These are the activations of a small neural network, seen along a few directions. Each row is one input.
Each table varies a few parts of the input and shows all the possible inputs, shuffled.
Descriptions start from the smaller parts, as in this example, which fits no table here: one of 3 separate values, together with either a single point or one of 11 places along a line or (one of 5 places around a ring, together with one of 6 places along a line).
Shared parts are said once, and a part with two or three values counts as separate values.

Other details of the inputs shift rows strongly along three fixed directions, in all tables alike. That doesn't count.

Rows:
R1: [ -2  39 -17  37 -60  25 -36 -32  20  14  -4  24]
R2: [ 32   4  19 -15  16 -17   8   5 -31   7  14 -14]
R3: [  8  19 -17  -6  12   1  10   8   8  26   7  40]
R4: [  4 -34  31  20   5 -21   7  -1   7  -3  -4 -47]
R5: [ 21  13   5 -45  -8  -3  -8 -14 -19 -20  -7  -3]
R6: [-19 -44  20   5  18  -8  -3   9  -8 -21 -13 -40]
R7: [-12  13 -27 -34  47 -12  47  34  17  26  15   6]
R8: [ 17   2  15   8 -31   7 -37 -33 -17 -33 -16   3]
R9: [ -1   9  16   3 -20  12 -19 -36 -31 -27  -1 -14]
R10: [ 31   0  14 -27  -5 -11 -16 -13 -19 -15 -10  24]
R11: [ -2  11 -23 -10  19  11  16  27  -3   9   9  30]
R12: [  9  14 -25 -21   1  18  11  27   3  20  15  19]
R13: [ 15   7  11 -35 -11  10  -9 -16 -34 -18   9   0]
R14: [-12  35 -14  46 -24  17 -23 -26  11   1  -6  32]
R15: [-46  -3 -12  22   2   7  16  13  38 -10  -9 -23]
R16: [ -1 -43  18  12   9  -6   1   6   6 -25 -11 -38]
R17: [-33  -6  -5  48  -4  -1  -3  -1  26 -11 -15   7]
R18: [ 32   1  10 -21  10  -4   0   2 -36  -8   6 -10]
R19: [-12   5 -24 -20  22  -5  13  28   8  41  14  28]
R20: [ 22   0   9 -19   8  -8  -8  -3 -35 -24  -6  17]
R21: [-44 -20  -8  28 -10   7  -5  14  42   9 -10 -10]
R22: [-25 -16  -6  47  -7   1   5  -1  37  10  -6 -10]
R23: [ 30 -10  10 -25  22  -8   5   7 -36 -13   7  -7]
R24: [ -5  25 -30 -35   1   1  18  10  27  23   6  23]
R25: [-19 -48  20   1   9  -8  -7  12   2 -23 -12 -38]
R26: [  1 -51  25   8  19 -16   6   7  14 -22 -13 -32]
R27: [-12  21 -21 -22  -6  18  15   5   9  24  19  27]
R28: [  4  22 -20 -11  11   9  18  30  -5  24  25   7]
R29: [-39 -13  -6  20  10 -10  25   9  51   6  -8 -26]
R30: [  3  15 -19  -5  24   0  22  22  -2  26  16  24]
R31: [ -2  38 -15  42 -43  16 -27 -33  15  22  -2  21]
R32: [ 15   4  16 -26  21  -7  11 -11 -35  -4  13  -7]
R33: [ 13  10 -20 -21   3  -1  18  30   8  36  22  10]
R34: [ 23  12  16   9 -39  10 -31 -26 -19 -16  -6 -16]
R35: [ 29   4  18 -16   2 -17 -13 -17 -24  -8  -9  23]
R36: [-25 -26  -7  36  -8   6   6  11  43   5  -6 -14]
R37: [ 32   0  14 -16  20 -14   8   3 -31   4   7  -9]
R38: [-25  37 -10  28 -36  21 -11 -37  13  15   3  19]
R39: [-16 -48  25   5  34 -20   7  12  -2 -11 -11 -42]
R40: [ 14   3  14   6 -32   2 -37 -31 -20 -37 -19  14]
Each input here is: one of 5 places around a ring, together with either one of 3 separate values or one of 5 places along a line.
Q: Changing only the place on the ring of 5 turns R2 into R33. The same change can be made to R37. Which row results?
A: R1
Q: Changing only the place on the ring of 5 turns R13 into R9. The same change can be made to R5. Which row results?
A: R15

Rows:
R41: [ -4  29 -22  -4 -20  18 -12  -1   2  10   5  27]
R42: [  0  20 -16   5   6   4  11  11   0  28  16  16]
R43: [-17  11  -6  28 -34  19 -25 -18  12  -9  -9   8]
R44: [ 15   6  -1 -26  10  -4  -2   3 -20   1   3  20]
R45: [-22  -5  -3  22  -5   3  -6  -4  17  -7 -10   2]
R46: [ 27  16   1 -21  -1  -5   0  -5 -17  18  11  12]
R47: [ -5  27 -21   2 -15  15 -12  -1   1  11   3  36]
R48: [  3 -23  14   0   6  -6  -5   2  -8 -17  -8 -13]
R49: [  7   1  13  11 -24   6 -24 -23 -10 -22 -11  -6]
R50: [ -7  19 -22  -8   3   7   5   9   7  11   5  28]
R51: [  0 -26  15  -6  14 -10   8   4   0 -18  -7 -20]
R52: [ -6  16 -23  -7   2  11   6  15   8  12   7  27]
R53: [ 19   2  -3 -28  12  -1   3  12 -18   0   6  13]
R54: [-23 -11  -3  14  -3   5   1   3  19  -7  -6  -5]
R55: [  4   1  12  10 -21   4 -22 -25  -7 -22 -13  -5]
R56: [ -4 -31  14 -12  19 -11  11  13   1 -16  -6 -28]
R57: [-19 -16  -1  21   6  -5  17  14  30  14   1 -25]
R58: [-21   9  -6  27 -29  16 -20 -17  15  -8  -9   6]
R59: [  7 -10  18   7   4  -8   4  -8 -10  -1   3 -26]
R60: [ -3 -21  13  -8   8  -8   2   0  -1 -16  -8 -21]
R61: [ 39  -9  37  -4  -6 -20 -18 -31 -30 -17  -9 -26]
R62: [ 11   3  17  23 -11  -4 -11 -23 -13  -6  -3 -19]
R63: [-20  -6  -5  20  -5   5  -2   0  19  -8  -9  -2]
R64: [-22 -44   3  18  37 -17  37  40  35  15   3 -32]
R65: [ 16  -5   2 -30  33 -14  30  24 -15  20  19 -12]
R66: [-12   0  -1  34 -15   2   1  -6  25   8  -3 -11]
R67: [ 46  21  18 -27  -2 -10  -9 -22 -47   2  11   2]
R68: [ -8  10 -19 -13  11   4  15  15  10  10   7  21]
R69: [ 11   6  -2 -30  10  -3   2   1 -15   0   5  16]
R70: [-12   9 -20 -17  13   4  15  19  11  13   8  16]
Q: What do these inputs look like to the network?
A: one of 5 places along a line, together with either one of 2 separate values or one of 4 places along a line
Q: Changing only the place on the line of 5 turns R59 into R65. The same change can be made to R54. Which row results?
A: R60
Q: List by row number the other rows that have the place on the line of 5 in common with R66.
A: R49, R51, R55, R67, R68
Q: Change only the place on the line of 4 in R63. List by row number the other rows that result.
A: R50, R52, R53

Rows:
R71: [  9  -8  23 -12 -21  -3 -24 -30 -17 -28 -14 -23]
R72: [-17 -13   5  26  -4  -7  -6  -9  23  -3 -14  -7]
R73: [ 23 -32  26  -7  14 -20  -8  -3 -14 -20 -15 -12]
R74: [ 20 -23  25  -6   4 -14 -12 -11 -14 -29 -16 -14]
R75: [ -5   3 -20  -1  27   1  43  35  18  38  28  -1]
R76: [ 21  22   1 -19   4  -5 -11 -16 -31   4   3  26]
R77: [ 13  18  -1 -33   1   3  -5  -8 -30  -2   7  14]
R78: [-10  -3   0  37 -19   4 -18 -15  19 -14 -19   6]
R79: [  2  23 -20  14  -2   4  20  17  19  34  17  15]
R80: [ 28  -1   0 -28  24 -10   7  11 -24  -2   3  22]
R81: [-19  14 -27 -14   4  11  17  18  23  14   9  19]
R82: [-27 -43   9  25  47 -19  50  41  27  20  11 -61]
R83: [-12  29 -29   2 -14  23  -4   5   8   4   5  34]
R84: [ 34  14   5 -26  12 -16  12   2 -19  29  17  -9]
R85: [-16 -33   9  35  26 -13  37  28  26   6   6 -41]
R86: [ 23   1   1 -33   9  -2  -4   9 -25   1   5  19]
R87: [ -2  -2 -19  -7  27  -1  44  37  26  40  25  -2]
R88: [ 17   8  -3 -50  10  -1   8   4 -18  -4   7   6]
R89: [-22  15 -25   1  11   7  14  17  14  20  11  25]
R90: [-20  -6  -3  20 -27  15 -18  -9  19 -15 -14  -7]
R91: [-17   3  -2  40 -24  11 -20 -18  14 -19 -16   5]
R92: [ 14  -4  27  -2 -23  -7 -30 -37 -16 -26 -17 -14]
R93: [-11  43 -23  18 -28  15 -22 -20   6  22   1  45]
R94: [  3 -29  26 -20   7 -11  -4  -6 -17 -23  -8 -37]
R95: [-20 -51  12  29  39 -20  43  46  31  18   8 -49]
R96: [-12  27 -25   0  -8   9   2   0  19  15   4  32]
R97: [-14 -11   2  37 -12   3 -16  -6  14  -5 -15   4]
R98: [ 14 -10  24   5 -13  -1 -27 -24 -26 -31 -14  -9]
R99: [-22  -1   0  36  -9   1  -6 -16  18 -11 -14  -3]
R100: [-24   6   0  30 -29  10 -17 -24  25 -15 -15  -5]
R101: [ 37  10   6 -26   6 -10   7  -1 -20  26  18   1]
R102: [ 14 -16  23  -2  -3  -5 -15 -16 -19 -34 -14 -13]
R103: [ 16   5  -5 -38  10   6   0  11 -29  -6   8  13]
R104: [ -9  21 -28  -5 -11  18   0  11  16   7   4  31]
R105: [-27  -3  -3  34 -21  16 -17  -8  14 -17 -11  -5]
R106: [ 18   1   0 -47  14  -8   7   9 -16   3   7   7]
R107: [-19  -3  -1  28 -30  13 -23 -13  20 -15 -16  -2]
R108: [ 12 -21  24  -6  -5  -6 -19 -12 -20 -27 -12 -18]
R109: [-15  35 -24   9 -21  15 -14  -9   9  21   4  38]
R110: [  8   7  19  -3 -29   6 -29 -43 -25 -36 -15 -17]
R111: [ 15  -1   2 -46  18  -8   8  10 -24   4  10   5]
R112: [-25  -2   0  31 -10   3  -4 -13  19 -13 -12  -7]
R113: [ 22  -5  24   6 -24  -6 -37 -33 -20 -28 -20  -2]
R114: [ 24  -7  -1 -42  24  -8  13  21 -14  -3   5  13]
R115: [-22 -34   7  25  38 -17  46  31  29  13   8 -56]
R116: [ 14   9   0 -35  15  -4   5   3 -26   1   9  13]
R117: [ 22 -11   2 -35  28 -12   8  23 -21   5   7  15]
R118: [-32 -14   4  27  -9   3  -4  -3  24  -6 -10 -16]
R119: [ -7   9 -20  14  20   2  33  35  12  39  25   8]
R120: [ 19 -31  34   3  19 -18  11  -4 -21  -3   5 -47]
R121: [-18 -10   0  39  -6   5 -11  -4  13  -9 -13   2]
R122: [-10 -11   9  46 -13  -5   4   0  26  10  -3 -26]
R123: [-10  30 -26  15 -16  20 -13   0   4  12   3  42]
R124: [-31   4  -2  30 -22  13 -10 -18  19 -19 -12 -12]
R125: [ 24 -19  32   0  12 -24  11 -10 -11  -3  -1 -52]
R126: [ 23  12  -5 -40  -3   6  -7   0 -22 -10   2  16]
R127: [ -5   6 -18   4  13   3  26  27  15  46  26   4]
R128: [ 26   1  -1 -36   8  -4  -4   9 -18   0   3  19]
R129: [-13  13 -23  -8   5   3  10  15  21  23   7  26]
R130: [ 11   6  24   4 -23  -2 -29 -44 -23 -34 -17 -12]
R131: [ 25   7   2 -33  18 -14   6  -1 -17   3   3  18]
R132: [-16  15 -27  -7  -8  21   0  18  10  13   7  25]
R133: [-22  16  -7  34 -44  27 -31 -29  11 -25 -16   2]
R134: [-11   4 -19   1  28  -5  38  38  19  51  25  -9]
R135: [ 13  25  -4 -34  -8   9 -12 -14 -32  -4   7  14]
Q: Changing only one part turns R102 into R128. The same change can be made to R75. Which row results?
A: R101
Q: What do these inputs look like to the network?
A: one of 5 places around a ring, together with either one of 3 separate values or (one of 2 separate values, together with one of 5 places along a line)
Q: List by row number the other rows that have the place on the ring of 5 in common with R77.
A: R76, R82, R89, R98, R103, R105, R116, R119, R120, R121, R123, R135
Q: Change only the choice among 2 separate values in R104. List by row number the other rows that result.
A: R81
Q: List by row number the other rows that have the place on the ring of 5 in common with R86.
A: R93, R94, R95, R97, R108, R109, R111, R117, R118, R127, R132, R134
